Small tables with named rows and columns. After each table, cells are looked up by row and column.

Kapup =
         Zuvimas  Narik  Zezato
Lutafe       138    104     146
Navakal      228    248     169
Basevam      226    135      76
Seritu       193    200     144
Bodof        196    113      63
Geta         154    213     202
Vabagi        61    119     218
Vefirem      153    240     233
Nop           74    113     187
Mag           87    169     217
Putuse       158     74      80

Zezato of Basevam: 76
Narik of Basevam: 135
Zuvimas of Mag: 87
Narik of Geta: 213
Narik of Nop: 113
Narik of Vefirem: 240
Zezato of Navakal: 169
Zezato of Putuse: 80
Zezato of Mag: 217
Narik of Bodof: 113
Zezato of Nop: 187
Zezato of Vefirem: 233
Zuvimas of Seritu: 193
Zezato of Seritu: 144
Narik of Vabagi: 119
Zuvimas of Putuse: 158
Zuvimas of Geta: 154
Zezato of Vabagi: 218

Det =
columns: Visised, Dakofor, Mugi
Kon: [4.127, 4.522, 3.301]
Netibiv: [4.968, 2.669, 5.588]
Figuz: [1.404, 8.031, 0.872]
Nud: [2.656, 3.333, 3.357]
Nageto: [3.717, 3.396, 4.942]
Gapige: [3.671, 4.991, 3.919]
Fovo: [5.303, 7.129, 5.968]
Buf: [6.876, 4.565, 5.799]
Rek: [2.660, 3.626, 3.158]
Bok: [2.563, 5.473, 6.619]

Rek, Dakofor => 3.626
Bok, Mugi => 6.619
Rek, Visised => 2.660
Fovo, Mugi => 5.968
Bok, Visised => 2.563
Kon, Dakofor => 4.522
Nud, Visised => 2.656
Figuz, Mugi => 0.872
Gapige, Visised => 3.671
Rek, Mugi => 3.158
Buf, Dakofor => 4.565
Netibiv, Mugi => 5.588
Buf, Visised => 6.876
Kon, Mugi => 3.301

Luzo =
,Fifub,Migap,Fusi,Mor,Nenuze,Munok,Kana,Vip
Dazi,1.90,4.54,7.08,3.09,3.44,2.47,6.02,3.71
Lam,3.84,6.23,7.31,7.26,4.64,6.90,9.26,6.30
Fem,5.51,4.99,4.69,5.00,5.32,5.00,5.12,4.92
Barek,4.99,4.96,4.67,5.21,4.82,5.16,5.40,5.16
Vof,4.86,4.99,4.91,5.45,5.12,4.97,4.98,4.70
Gome,6.31,2.67,7.13,6.29,5.09,2.99,4.46,7.40
Dibel,4.52,7.41,3.16,3.49,5.32,6.66,4.83,3.41
Lesilo,5.31,5.14,5.01,4.27,5.96,5.04,5.18,4.99
Kam,5.71,4.66,5.45,4.37,5.12,5.55,5.01,4.12
Suvivug,5.06,4.77,5.34,4.78,4.70,5.01,5.09,3.65
Mogak,6.59,5.55,6.44,6.81,2.49,3.96,6.91,2.40

Migap of Gome is 2.67
Migap of Fem is 4.99
Vip of Fem is 4.92
Fifub of Barek is 4.99
Mor of Mogak is 6.81
Munok of Dazi is 2.47
Which row has the largest Nenuze? Lesilo

Fosek:
|  | Zovited | Dipav | Pomi | Vidoz | Vor | Tos |
|---|---|---|---|---|---|---|
| Fotevak | -0.187 | -0.236 | 0.388 | -0.869 | -0.235 | 0.887 |
| Dumad | 0.008 | -0.109 | 0.036 | -0.167 | -0.533 | -0.038 |
| Bedufuv | 0.178 | -0.166 | -0.552 | -0.120 | 0.326 | -0.578 |

Pomi of Dumad: 0.036
Pomi of Fotevak: 0.388
Zovited of Fotevak: -0.187
Dipav of Fotevak: -0.236
Tos of Fotevak: 0.887
Dipav of Bedufuv: -0.166
Pomi of Bedufuv: -0.552
Vor of Dumad: -0.533
Vor of Fotevak: -0.235
Tos of Bedufuv: -0.578
Dipav of Dumad: -0.109
Zovited of Bedufuv: 0.178
Vidoz of Bedufuv: -0.120
Vidoz of Fotevak: -0.869
Vidoz of Dumad: -0.167
Tos of Dumad: -0.038
Zovited of Dumad: 0.008
Vor of Bedufuv: 0.326

Pivelo
         Puzomev  Koru  Ripemo  Tugol  Gilafi  Gubu  Tigez  Gogunol  Diba  Buv
Pupiza       125    62     188     44     139   212     88      120    64  180
Nibabiv      194    91     153     86     151   212     97      108    60  148
Dafe         159   168     163    153     165   148    132      152   132  147
Gukazab      156   129     157     93     160   205     27      139    16  189
Zufeb        107   127     205    167     128   172    155       98   151  150

Nibabiv, Tugol: 86
Zufeb, Koru: 127
Dafe, Gubu: 148
Zufeb, Gubu: 172
Gukazab, Gilafi: 160
Dafe, Puzomev: 159
Pupiza, Diba: 64
Gukazab, Ripemo: 157
Dafe, Gogunol: 152
Gukazab, Gubu: 205
Zufeb, Gogunol: 98
Dafe, Tigez: 132
Gukazab, Koru: 129
Gukazab, Tugol: 93
Nibabiv, Puzomev: 194
Pupiza, Gilafi: 139
Zufeb, Tigez: 155
Nibabiv, Gubu: 212
Pupiza, Gogunol: 120
Dafe, Ripemo: 163
Which row has the largest Ripemo? Zufeb

Rebuvus:
columns: Pevugu, Rizatul
Godezi: [129, 118]
Vokas: [93, 138]
Garuvam: [132, 138]
Nises: [111, 128]
Sog: [152, 105]
Vop: [117, 125]
Ruz: [124, 121]
Kefamib: [86, 142]
Reg: [76, 197]
Nezof: [157, 101]
Kel: [130, 117]
Suvazi: [95, 136]
Tis: [55, 160]

What is the Pevugu of Suvazi in Rebuvus? 95
What is the Pevugu of Reg in Rebuvus? 76
What is the Rizatul of Garuvam in Rebuvus? 138
What is the Rizatul of Vokas in Rebuvus? 138
What is the Rizatul of Kefamib in Rebuvus? 142
What is the Rizatul of Vop in Rebuvus? 125
What is the Rizatul of Tis in Rebuvus? 160
What is the Rizatul of Ruz in Rebuvus? 121
What is the Rizatul of Nezof in Rebuvus? 101
What is the Rizatul of Suvazi in Rebuvus? 136
What is the Pevugu of Ruz in Rebuvus? 124
What is the Rizatul of Sog in Rebuvus? 105
What is the Pevugu of Nises in Rebuvus? 111
What is the Pevugu of Godezi in Rebuvus? 129
What is the Pevugu of Sog in Rebuvus? 152
What is the Rizatul of Reg in Rebuvus? 197
What is the Pevugu of Nezof in Rebuvus? 157

